bizu: [-29 -19 -17  41  25 -11]
Gipa: [ 69  46  23  61 -48  22]
pib: [107  35  45   7 -30  32]
Loma: [ 23  14  -9  14 -25   4]
Zed: [19 19 11 20 -1 12]
punab: [  5 -43   8  -6  33 -19]
fakuz: [ 23  14  -9 -77  -4  29]
Table of tags by key:
[-6] -> Q6
[5] -> Q926
[-77] -> Q871
join punab 4:  | Q6
[-29 -19 -17  41  25 -11] | bizu
[20 20 12 19  0 13] | Zed

musu: [-23   6 -33  16 -39  65  29   2  -5]
fakuz: [103  -2  16  22 -44 -35   7   3  -3]
Gipa: [ 54  13  13 -27 -29 -44  -1   6   4]
bizu: [ 13 -47  25 -19  79  -4  12   9  38]
Lasa: [-50  16  16  30  54 -61   9 -11 -11]
pib: [-39  17  33  18   8 106  13  -1   7]
tags:
[-27] -> Q205
[18] -> Q78
[12] -> Q810
[-28] -> Q157
[19] -> Q297
[13] -> Q464
join Gipa 4:  | Q205
[-23   6 -31  14 -39  69  27   3  -6] | musu

musu: [ 22 -21 -11  -6  -7  12  18 -18 -19  -6 -23  -4  21  -9 -51  -5  29 -25
  -7  33  47 -34  -8 -30 -36  20]
pib: [-31 -24 -27  36  17  17  53 -15 -15  11 -14   4   3  10   8  24 -23   1
 -47  14 -18 -15 -27 -13 -19  10]
fakuz: [  -3   27    2    5   -1   -8   29    4  -69   -2   20    3   -8 -109
   -6  -39   73  -12  -13  -15  -16  -13   28   17   17   -5]
Table of tags by key:
[11] -> Q329
[-8] -> Q554
[-4] -> Q310
[12] -> Q546
[-24] -> Q398
[-7] -> Q674
[-25] -> Q952
join musu 6:  | Q546
[-31 -24 -27  36  17  17  53 -15 -15  11 -14   4   3  10   8  24 -23   1
 -47  14 -18 -15 -27 -13 -19  10] | pib
[-32 -25 -26  35  18  17  51 -15 -17  11 -10   2   4   8   8  24 -27   2
 -47  11 -18 -11 -29 -14 -19   8] | pib
[  -3   27    2    5   -1   -8   29    4  -69   -2   20    3   -8 -109
   -6  -39   73  -12  -13  -15  -16  -13   28   17   17   -5] | fakuz

bizu: [  4   7  14  18  21  33  42  12   7  -1  -9 -20 -25 -33 -28 -44 -48 -50
 -46 -42 -36 -28 -18 -10   3  21  17  33  39  49  44  48  47  43  38  30
  26  14   7  -1  -6 -14 -19 -23   0 -25 -30 -24 -21 -20 -21 -13 -12 -11
 -12 -12 -14 -16]
pib: [ 37  41  47  54  55  52  43  45  32  47  17   7  -3 -13 -27 -28 -24 -32
 -33 -30 -24 -14  -7  12  16  38  34  50  63  74  64  69  68  64  59  52
  40  32  23  12  -1  -7 -13 -19  11  14  10   0  -8 -15 -22 -32 -40 -51
 -55 -60 -67 -70]
punab: [-64 -65 -51 -44 -39 -26 -23 -13 -11   8  18  29  37  48  56  66  82  77
  86  88  93  94  98  92  95 111  88  92  95  93  89  80  77  73  69  61
  60  56  50  44  30  32  25  19 -13   6   8  -5 -11 -14 -13 -26 -25 -26
 -26 -26 -25 -22]
fakuz: [  4  -2  -1  -3  -5 -21 -13  -1  -8 -14  -3   3   6   9   8  15  19  21
  25  29  30  34  34  35  39  52  60  46  48  68  65  56  60  63  66  71
  68  71  72  72  59  70  68  66  71  57  48  45  41  34  27  20  17  10
   7   3  -2  -3]
zag: [ 37  41  47  54  55  52  43  45  32  47  17   7  -3 -13 -27 -28 -24 -32
 -33 -30 -24 -14  -7  12  16  38  34  50  63  74  64  69  68  64  59  52
  40  32  23  12  -1  -7 -13 -19 -11 -25 -20 -25 -22 -13 -11  -8  -6  -2
   3   6   9  11]
Loma: [ 77  77  62  53  41  31  20  17  20 -11  -2  -2  -7 -11 -17 -20 -29 -13
 -29 -33 -36 -41 -44 -37 -45 -69 -48 -45 -42 -38 -36 -30 -24 -16 -10  -3
   6  11  16  22  15  28  30  30  40  28  32  22  18  19  14   9   8   5
   5   5   7   7]
[ 37  41  47  54  55  52  43  45  32  47  17   7  -3 -13 -27 -28 -24 -32
 -33 -30 -24 -14  -7  11  16  37  34  50  63  75  64  69  68  64  59  52
  40  33  23  12  -1  -7 -13 -19 -11 -25 -19 -26 -23 -13 -11  -8  -6  -2
   3   6   9  11] | zag
tags:
[65] -> Q279
[66] -> Q450
[64] -> Q685
[58] -> Q521
[-1] -> Q513
[59] -> Q252
join fakuz 35:  | Q450
[ 37  41  47  54  55  52  43  45  32  47  17   7  -3 -13 -27 -28 -24 -32
 -33 -30 -24 -14  -7  12  16  38  34  50  63  74  64  69  68  64  59  52
  40  32  23  12  -1  -7 -13 -19 -11 -25 -20 -25 -22 -13 -11  -8  -6  -2
   3   6   9  11] | zag
[ 37  40  47  54  55  52  44  46  32  47  17   7  -3 -13 -28 -27 -24 -33
 -33 -30 -24 -14  -8  12  16  38  34  50  63  74  65  70  68  65  59  51
  40  32  23  12  -1  -7 -13 -19  11  14  11   0  -7 -15 -22 -32 -41 -51
 -55 -60 -68 -70] | pib
[ 77  78  61  53  40  30  21  17  20 -10  -2  -2  -7 -11 -17 -20 -29 -13
 -29 -33 -37 -41 -44 -37 -45 -68 -48 -45 -42 -37 -36 -31 -24 -16 -10  -3
   6  10  16  22  15  28  30  29  39  27  32  22  18  20  13   9   8   5
   5   4   7   7] | Loma
[ 77  77  62  53  41  31  20  17  20 -11  -2  -2  -7 -11 -17 -20 -29 -13
 -29 -33 -36 -41 -44 -37 -45 -69 -48 -45 -42 -38 -36 -30 -24 -16 -10  -3
   6  11  16  22  15  28  30  30  40  28  32  22  18  19  14   9   8   5
   5   5   7   7] | Loma

Loma: [-40  63 -40  65  68  92  87  63 -39 -39  65  64 -24 -29 -31 -38  65  65
 -36 -43  66  81 -36  90  68  65  62 -38 -44  64]
zag: [-67 -47  59  72 -23  88  88 -28  56  60  75  72 -53  46  52  59  72  71
  60  56 -30  80  57  89 -22  74 -20 -65 -70 -24]
Lasa: [-61 -66  62  54 -72  23   6 -66  60  63  56  51 -51  48  57  62  54  52
  61  65 -66  26  57  27 -71  54 -66 -61 -64 -68]
punab: [-67 -47  59  72 -23  88  88 -28  56  60  75  72 -53  46  52  59 -78  71
  60  56 -30 -68  57  89 -22  74 -20 -65 -70 -24]
pib: [-89  51 -71  72  46 -89 -89  41 -72 -72  74  72 -76 -56 -64 -73  69  73
 -70 -71  41 -73 -70 -86  45  70  38 -87 -91  41]
bizu: [-55  65 -71  18  62 -49 -42  58 -71 -72  15  17 -42 -54 -66 -69  20  21
 -69 -73  60 -46 -65 -52  62  16  57 -54 -57  58]
Gipa: [ 82 -75  62 -79 -78 -84 -87 -70  58  62 -82 -81  70  43  51  64 -78 -78
  60  67 -74 -64  55 -83 -76 -81 -64  78  83 -71]
[-67 -47  60  70 -22  87  87 -28  57  58  75  72 -54  46  52  60 -77  72
  60  57 -31 -67  57  88 -24  74 -21 -66 -70 -23] | punab
[-55  65 -72  19  62 -49 -42  58 -71 -72  15  17 -41 -55 -65 -69  20  20
 -69 -72  59 -46 -65 -52  62  16  56 -54 -57  58] | bizu

litu: [  2 -15  13 -17   6 -21 -30]
pib: [-10  -5 -32 -11  77 -20   6]
punab: [  0 -12   5 -14   8 -14 -19]
Lasa: [ -4 -14  -2 -19  48 -29 -25]
bizu: [-18  74 -71  56  46  37  94]
fakuz: [  7 -53  50 -76  45 -61 -80]
Zed: [-10  -5 -32 -11  77 -20 -54]
key -> tag
[-12] -> Q747
[0] -> Q814
[-10] -> Q184
[2] -> Q690
[7] -> Q770
[-18] -> Q540
join punab 1:  | Q814
[-10  -5 -32 -11  77 -20 -54] | Zed
[ -4 -15  -2 -19  48 -29 -26] | Lasa

Loma: [  97  -69  -88   24   55  -37  -12   74  112  -71   43 -106    9   25
   62   19 -103  -14  -28  -23  -25   13    9  -85  -76  -93   26  -16
  110  -76  -92  -34  -94]
litu: [-111  -47    4   -3   54 -113   62  -44   50   96  -67  -92   41  -66
   83  -14  -68    1   30   -3   12  -48   46   99  -74  -61    4   63
   24   -9   63   61  -95]
Zed: [  67   94 -113  -42   42   20   99   70  -43  106   93   85   34 -105
   90   82  -54  112   96   61  -63   12   -4   42  -96  -31   12   40
  -67   54  -38 -100    7]
fakuz: [  58   83   40   64   90 -111  -30   -4   77   21   51  -48   56   -1
   82   45   -1   21   90 -111   88  -86   86  -34  100  -72   26  -10
  -10  -13   74  -35   98]
bizu: [  67   94 -113  -42   42   20   99   70  -43  106   93   85   34 -105
   90  -72  -54  112   96   61  -63   12   -4   42  -96  -31   18   40
  -67   54  -89 -100    7]
Lasa: [ -93  -29   72  -69    4  -75   55  103   95   32  -89   14    2   59
    7   93  -81  -84    0  -50  -33  -87   10   97   48    8  -90  -66
   63 -101   74   79  -31]
key -> tag
[59] -> Q925
[13] -> Q214
[14] -> Q218
[85] -> Q622
join Lasa 12:  | Q218
[  58   83   40   64   90 -111  -30   -4   77   21   51  -48   56   -1
   82   45   -1   21   90 -111   88  -86   86  -34  100  -72   26  -10
  -10  -13   74  -35   98] | fakuz

Lasa: [24 26 20 39  6  1]
Zed: [24 26 20 39  6 24]
pib: [24 26 20 39  6  9]
[24 25 21 38  6  1] | Lasa
[23 27 19 38  5 25] | Zed

Gipa: [ 11  13   3 -20  -4  37  12 -18  13 -17 -27  24 -19  39 -22  21  -3 -11
   4  -2 -11  18  24  98  -1  13 -24  -4   9 -35 -35 -14   0  10   6   2
  -1  28  49  -5  21 -18 -17  13 -13   3 -21]
fakuz: [ 24 -15   7 -18   4   4 -17  28 -27   8 -19 -19  -7 -13  -6  12  -1 -15
  -2   3   1   0 -44 -20  -5  14  24 -18  28  33 -13  21   0   7   7  30
   5  -1 -36  16 -18   8  -1 -29 -15 -19  54]
Lovip: [ 33 -18  12 -22   6  18 -15  15 -19  16 -18  -1   4  -3  -9   7  10 -16
  -2   5   7  -5 -45  53 -13  15  17 -17  30  40  -7   6  -6   9  11  31
  10   9 -22  32 -12  -7  -4 -32  -2  -8  55]
[ 33 -17  10 -22   5  18 -16  16 -18  17 -17   0   5  -4  -9   7  13 -15
  -1   4   7  -5 -45  54 -12  15  16 -18  32  37  -8   6  -7   7   9  31
   9  10 -22  31 -11  -7  -5 -32  -2  -9  56] | Lovip
[ 22 -14   5 -19   3   3 -17  31 -26   9 -19 -19  -8 -13  -6  12   2 -17
   0   2  -2   1 -44 -21  -5  17  23 -20  27  33 -14  20   0   6   7  33
   3   1 -37  15 -18   6  -1 -28 -14 -19  53] | fakuz

Lovip: [ 96  60 -32  93  79  97  86]
litu: [ 31  60 -32  93  79  97 -92]
bizu: [ 12 -74  72 -72 -93 -92  89]
musu: [ 17 -80  83  85  70  85 -79]
Gipa: [ 17 -80  83 -49 -93 -87  83]
Zed: [ 96  60 -32  93  79  97 -92]
key -> tag
[96] -> Q199
[-81] -> Q192
[97] -> Q147
[-80] -> Q412
[59] -> Q654
[60] -> Q772
join Lovip 2:  | Q772
[ 30  62 -32  93  78  98 -91] | litu
[ 94  60 -33  91  78  96  84] | Lovip
[ 94  59 -30  93  79  97 -92] | Zed
[ 17 -80  83 -48 -92 -87  83] | Gipa

